A small network was shown many inputs. Here are its activations along a few directions, one row for each input.
In each table, some parts of the input vary, and every possible input appears once, in random order.
Descriptions start from the smaller parts, as in this example, which fits no table here: one of 5 places around a ring, together with either a single point or (one of 2 separate values, together with one of 4 places along a line) or one of 9 places around a ring.
Shared parts are said once, and a part with two or three values counts as separate values.

Other details of the inputs vary at random and push rows far along three fixed directions, the same in every table; ignore that.

Table:
x1: [-28 -13  24  21 -42  -9  -9   2  38 -21 -17 -20  10   1]
x2: [  1 -64   6 -42   9   5 -17  19 -16   7   9  33 -31 -13]
x3: [  4  13   0  -7  -5 -23  -7  10 -22  12   6  -7   9   4]
x4: [ 12  12  -3   0  22 -16  -8  -1  -8  -1  10  20   5  -8]
x5: [-22 -19  14  -7 -31 -16 -19   9  20  -9  -9  -9   9  -1]
x6: [  6  29  12   6 -14 -32  17   6  10  17   1  -3  19 -14]
x7: [ 11 -40 -12 -20  -7  13  -7   7  -3  -4   0   6 -26  -5]
x8: [ -8 -23  14 -15 -30  -6 -18   0   9  -9  -7  -1  -8  -3]
x9: [ -2  -7 -47  13  12  34  -6 -10  10 -20 -18 -14 -16  26]
x10: [  0   0 -41  14  32  29  -1 -18  22 -33 -12   4  -7  12]
x11: [-21 -33  16  11 -26   8  -8   0  21 -28 -12 -16  -1  10]
x12: [  7  14  -4  -5  56  -1  18  10 -16  29  15  29  -9 -11]
x13: [  8  36  12 -12 -28 -36  -9   4  -8  22   7 -10  17  -5]
x14: [ -8  18  -9  32 -23   0 -16 -16  18 -43 -15 -31  14  23]
x15: [ -5 -13 -39  19  40  62   5 -29   0 -43  -9   1 -14  26]
x16: [ 20  74  -5  41  37  -6  -7 -17 -17   0   1   4   7  19]
x17: [ -5 -37 -17 -34  -6  21  -4  -1  -2   5   6   4 -10  -2]
x18: [-15 -41 -19 -14  -7  33  -7 -15   8 -37  -7  -4  -6   7]
x19: [ -4 -17  21  24 -44   1  12  -5  42 -27 -14 -15   4 -11]
x20: [  6 -13 -25 -23  32   4   4   7  -7  15   8  19 -10  -8]
x21: [ -5 -19  38 -20  -3 -21   8  20 -23  23  18   6   4 -21]
x22: [ -3  -3 -22  33  21  45   8  -8   3 -29 -13 -16 -18  28]
x23: [ -7  20 -22  17 -13  22 -11 -26  20 -33 -13 -19  16  16]
x24: [  0  31  25   0 -18 -45 -12  -1 -14  -2   9 -10  37  -9]
x25: [-14   0  57 -19 -39 -45 -12  11   1  27   5   6  18 -16]
x26: [-15 -31  -5  -4 -25  13  13   5  34  -5 -20 -14  -5  -1]
x27: [ 12  62   0  40  32 -11  -1 -17 -17 -16   8  -8  26  14]
x28: [-16 -12  10  13 -52  -5   5   7  32 -10 -19 -30   6   2]
x29: [-11   6 -22  30  16  34  15 -12  32 -17 -19 -11  -8  11]
x30: [ 13  -3  40 -15 -39 -38   5  22  -8  28   5   2   7 -23]
x31: [  1 -37 -18 -13 -29  28  -7  -6  17 -20 -15 -12 -26   7]
x32: [-10 -12  14  13 -54  -6   5   5  21 -16 -14 -34   8   6]
x33: [ 14   4  -7 -32  33   2   5  13 -38  47  19  23 -21  -1]
x34: [  8   9  -7 -13   1   4  10   1 -14  23   9   3   5  -3]
x35: [ -3  37  18  -3 -20 -33 -19  -3  -2   7   4  -3  18  -1]
x36: [ 25  24   7   1   8 -25  16   9 -12  20  11   9   9 -12]
x37: [ 24  58 -12  27  13 -12  14 -10 -25   1   7 -19  21   8]
x38: [-11 -35 -20 -26   7  11  -2   8  12   7  -4   5 -13  -2]
x39: [-15  31  29  18 -12 -37  -5   1  24   8  -5  -3  30  -9]
x40: [ -7  17   7  12  24  -6   5  14 -12  24   6   5  -4   1]
x41: [ 23  60 -22  21  13 -16   1 -14 -22 -10   9 -17  21  11]
x42: [ 12  65 -10  33  26   7   7 -15 -11  10   2  -5  -1  16]
x43: [  8 -17  37 -14  -2 -15   4  25 -14  26  12  17 -11 -22]
x44: [ -2  19 -16 -16  56 -11 -11  10 -20  28  11  28   1  -3]
x45: [ -6 -20   0   1 -42  12  14 -10  14 -17  -9 -26   7  -1]
x46: [ -3 -25  16  21 -31  13  -7  -8  31 -32 -15 -10  -7   0]
x47: [  9 -26 -45 -33  48  34   3  -1 -38   6  16  21 -22   6]
x48: [-15 -33   2   8  -8  13   4  -8  39 -24 -12   2  -5  -5]
x49: [  5  60  -1  35   6  -5  16 -16 -10  -7   1 -14  24   4]
x50: [-10 -46 -11 -32  41  38  -4  -2 -20  14   8  33 -20   2]
x51: [ -1 -67  10 -27  29  13   0  11  -6   9  10  38 -25 -15]
x52: [ 20 -10 -23 -14  24   1   1   4 -13   7  13  17 -12  -7]
x53: [ 12  37 -30  17  50  35  12 -14 -21   8   6  12  -4  14]
x54: [  9 -25  30 -47  -4 -23   4  28 -33  52  16  24 -16 -20]
x55: [ -2   4  53 -13 -32 -38   2  19  -8  33   9   7   3 -23]
Each input here is: one of 5 places around a ring, together with one of 11 places around a ring.
The inputs of x50 and x34 match in every part but the place on the ring of 5. If x27 is changed in the same way as x50 into x34, which row does it become?
> x37
The inputs of x24 and x41 match in every part but the place on the ring of 5. If x35 is changed in the same way as x24 into x41, which row does it become?
> x13
Which other rows does x31 become when the place on the ring of 5 takes its other values? List them by row number.
> x8, x16, x54, x55

Table:
x56: [ 25  -7 -13 -15   8  15  20  10 -19  22   8  -2 -24  -2]
x57: [  7 -21 -30 -14  40  35  -3  -3 -27  -5   8  11 -18  15]
x58: [-11  16  46  -7 -13 -44  -1  17  -9  31   9   7  16 -15]
x59: [-13 -61  18 -29  -4   4  -4  15  13   0   0  19 -18 -19]
x60: [  5  54   8  30   6 -22  -4  -2   3  10  -3   0  17   4]
x61: [  5  43 -20  45  30  30   5 -25   7 -28 -12 -14   1  24]
x62: [ -4  25  33  33 -42 -31  -3  -9  30 -19  -6 -18  28  -7]
x63: [ -3  27  -5  23 -44  -6  -9 -14  25 -25 -18 -33  16  12]
x64: [-13 -43 -15  16   7  47   3 -10  20 -38 -14  -5 -20  13]
x65: [  4 -16  -1 -32   6  -9 -10   8 -18  13  12  17  -4 -11]
x66: [-18 -30   2  14 -31  16  -1  -5  47 -27 -25 -19  -5   3]
x67: [  3   4 -40   8  15  26  -4 -11   3 -15  -8  -9  -9  21]
x68: [-15 -77  -2 -60  -4  10  -4  17  -8  18  10  19 -22 -15]
x69: [-17 -31   1   6 -55  20  -5 -16  29 -39 -16 -31   0   9]
x70: [ -7   4  29 -23 -27 -40  -8  17 -19  26  10   2  13 -11]
x71: [  2  -6  13 -13 -20 -22  -9   3  -8  -1   7  -1  11  -8]
x72: [  1   8 -13  -9  56   3   6   9 -21  22  12  26  -6  -4]
x73: [ 20  47 -34  12  38   5  -1 -14 -21   1   9   8  10  14]
x74: [ -1  27  39  -4  -7 -48   1  10  -1  24  12  11  28 -24]
x75: [ 29  37 -15  22  42  11  31   4 -25  30   5  12 -15   1]
The inputs of x58 and x70 match in every part but one. If x62 is changed in the same way as x58 into x70, which row does it become?
> x71
What do these inputs look like to the network?
> one of 2 separate values, together with either a single point or one of 9 places around a ring

Table:
x76: [  9  39  -4  11 -25 -31   2  -3  31  13 -11 -11  19  -9]
x77: [ 34  62  -9 -14  22 -39  13  22 -38  57  16   8   3 -11]
x78: [  9 -55 -34 -18  -4  50  -9 -15 -21 -36   0 -10 -31  26]
x79: [  8 -41 -46 -25   4  52   4  -7  -9 -19   1  -7 -33   3]
x80: [-27 -40  20 -38 -15 -24 -28   5   9  -5  10  11   6 -16]
x81: [ -3  53   9  -8  24 -33 -15  12 -40  36  12  10  28   8]
x82: [ 11  45  28  45   2 -23  16   3  21   8   0  10  29 -16]
x83: [-26 -44  56   2 -20  -8  -4  20   9  11  -9  13  -7 -16]
x84: [ 24  62  31   8  44 -34  23  10 -48  59  25  17   2  -7]
x85: [ 13 -27 -51 -42  81  27   5   6 -35  35  13  42 -19   2]
x86: [-19  44  37  41   6 -35   7  -6  25  -4  -4   4  25 -13]
x87: [-15 -51  14 -37 -51  -6   1  16  -6  19   4 -15  -2  -2]
x88: [ -6  32 -47  43  21  24  -9 -23  41 -37 -25 -18  -4  32]
x89: [-28 -47  28 -40 -41  -4 -29   8  -2  -1   2  -3   1  -9]
x90: [ 29  52 -53   4  61  27  -3 -14 -61  14  24   4 -13  29]
x91: [-13  27  -9  66  11  47  11 -31  35 -46 -35 -22  -9  28]
x92: [ -8 -65  44   4 -67   6  22  16  45 -14 -10 -20  -9 -26]
x93: [ -8 -56 -11   3  22  59  27 -10  38 -18 -12  20 -33  -5]
x94: [  4  25  -3  12 -62 -20  13  -4  24 -13 -12 -45  25  -4]
x95: [ 30  28 -57  27   2  36   4 -28 -10 -53  -6 -26  -2  21]
x96: [ -6  25  17  11 -23 -44 -30 -15  11 -40   0 -13  38   0]
x97: [ 19 -19 -43 -37  57  36   7  15 -47  48  14  24 -48  19]
x98: [ 18  40  29  21  -9 -20  31   5   3  15   7  -7   9 -17]
x99: [-15  26 -45  40  19  22 -10 -27  33 -49 -20 -24  15  33]
x100: [-17 -42 -27 -13   4  48 -11   4  16 -11 -22   1 -37  24]
x101: [ -6 -45  12 -48 -30 -17 -10   6   8  13   8  15   6 -26]
x102: [ -2  26  23   4 -29 -28 -31  -8 -13 -26   0 -14  28   6]
x103: [ 12 -26  42 -23  28 -18  14  34 -45  61  27  32 -19 -17]
x104: [ 13  24   2   6 -32 -34 -12 -15   6 -23   1  -4  36  -9]
x105: [-33 -54  48  -4   1 -16  -2  26  21   7   3  29  -4 -28]
The inputs of x94 and x87 match in every part but one. If x98 is changed in the same way as x94 into x87, which row does it become?
> x84
What do these inputs look like to the network?
> one of 5 places around a ring, together with either one of 2 separate values or one of 4 places along a line
Which other rows does x84 become when the choice among 2 separate values takes its other values? List them by row number.
> x103
A walk changes only the place on the ring of 5. It starts at x78 and steps to x102. List the rest of the walk in order.
> x96, x104, x95

Table:
x106: [-30 -69   2 -20 -13  24  -7   1  28 -20 -13   5 -14  -2]
x107: [ 12   9 -16 -14  34  -2   5  10 -21  29  10  16 -12   0]
x108: [ 16  28 -33   7  21  15  10  -9  -7   4   1  -5   0  10]
x109: [-21 -24  35 -16  -7 -17  -5  16  -1  16   5  12   2 -13]
x110: [ -2  45   7  38 -23 -21  10 -13  36 -10 -12 -18  27  -5]
x111: [  1  26 -28  16  20  15  -6 -16  -5 -16  -5  -6   5  20]
x112: [ -5  14  19   7 -16 -25   4   5  21  12  -5  -1   9 -12]
x113: [ 21   8 -21 -22  46   8  -5   7 -45  23  17  23 -17   4]
x114: [  2  49 -18  29 -15  -3  -7 -21  10 -26 -11 -28  24  17]
x115: [ 18  10 -21 -22  43   9  -1  10 -39  30  14  20 -18   6]
x116: [-3 11 10 12 -6 -7  0 -1 13  4 -5  3  3 -2]
x117: [  8  -4   9 -27  27  -2   3  17 -47  38  21  18 -11  -3]
x118: [ 13  56 -23  34 -20  -3   5 -16  20 -16 -13 -34  17  15]
x119: [ -9 -65 -36 -22  21  50  -7  -8   2 -28  -6   8 -31  12]
x120: [-3  9 16 17 14  1  5  1 -1  4 -1  5 -2  2]
x121: [  2  19  15 -17  16 -38 -12   8 -26  22  18  20  21 -11]
x122: [ -2  -8  36  -3 -21 -20   7  11   0  10   5   2   8 -16]
x123: [  1   0  42 -11 -47 -32   6  12  -6  14   9 -11  17 -19]
x124: [  7  19  25  -5  15 -35  -6  13 -17  27  11  23   7 -15]
x125: [ -3  20  18  -4  14 -33 -10   3  -9  13  11  19  22 -11]
x126: [  1  17  -6   0   7   1  -3  -1 -18   4   4  -6   3   9]
x127: [  4 -13  10  -9 -17 -10  -7   5  -2   2   1   1  -2  -5]
x128: [ 12   9 -26  13  31  23  -4  -8  -7 -12  -2   6 -13  14]
x129: [ -7 -16  -3   6   0  11  -7  -9  18 -22  -7   2  -5   2]
x130: [ 15  20 -14  19  23  18  11  -7 -13  -6   2  -3  -5  10]
x131: [-13 -55  10  -8 -37  19  10   1  32 -18  -9  -8 -10 -13]
x132: [ -5  -4 -25  14  14  35  -2 -13   2 -23  -9 -10 -12  21]
x133: [ -1 -32  22 -27 -13 -16   9  18  -7  20   9   9  -3 -21]
x134: [ 1 -5 -5 -4  3 -2  9  3  7 10  0  4 -1 -6]
x135: [  5  10 -22  17  12  16 -10 -14   6 -26  -5  -4  -1  14]
x136: [  3  22 -16  31 -26  14   1 -16  28 -30 -20 -31   2  17]
x137: [-13 -72 -14 -25 -24  35   8   2  28 -12 -13  -5 -24  -4]
x138: [ -2  28 -16  19  12   2  -7 -12   2 -14  -5  -7  12  13]
x139: [  0   2  27  -5 -55 -30   8   7  10   2   1 -22  21 -18]
x140: [ -7 -11  23 -18 -25 -30   1  17  11  25   2   5   3 -18]
x141: [ -1 -48 -29 -21   4  36  -7  -7  -2 -23  -1   1 -24   9]
x142: [  7  31  -7  32  19   7  14 -11  11  -9  -4  -1   5   1]
x143: [ -7   7  34   3 -56 -36  -5  10  25   6  -6 -15  18 -13]
x144: [ -4 -11   9  19   0  16  11  -6  15 -16  -8  -1  -8   1]
x145: [ 11   5  -7 -13  51  11   4  10 -43  28  16  21 -17   6]
x146: [ 12  31 -11 -15  27 -18 -10   0 -38  16  19  12  13   2]
x147: [ -9 -66 -10 -30  -8  24 -10   1   6 -18  -2   6 -24  -1]
x148: [-12 -23  44 -12 -31 -22   0  16  -1  17   4   1   5 -14]
x149: [-10  20  -7  35 -13  14  -3 -16  23 -31 -16 -24   9  17]
The inputs of x129 and x135 match in every part but one. If x142 is changed in the same way as x129 into x135, which row does it become?
> x131
The inputs of x128 and x127 match in every part but one. If x122 is changed in the same way as x128 into x127, which row does it become?
> x130
What do these inputs look like to the network?
> one of 4 places along a line, together with one of 11 places around a ring
A walk changes only the place on the ring of 11. It starts at x108 and steps to x139. List the rest of the walk in order.
> x123, x117, x126, x114, x146, x141, x113, x115, x118
A walk changes only the place on the line of 4. It starts at x109 and steps to x149. List the rest of the walk in order.
> x132, x126
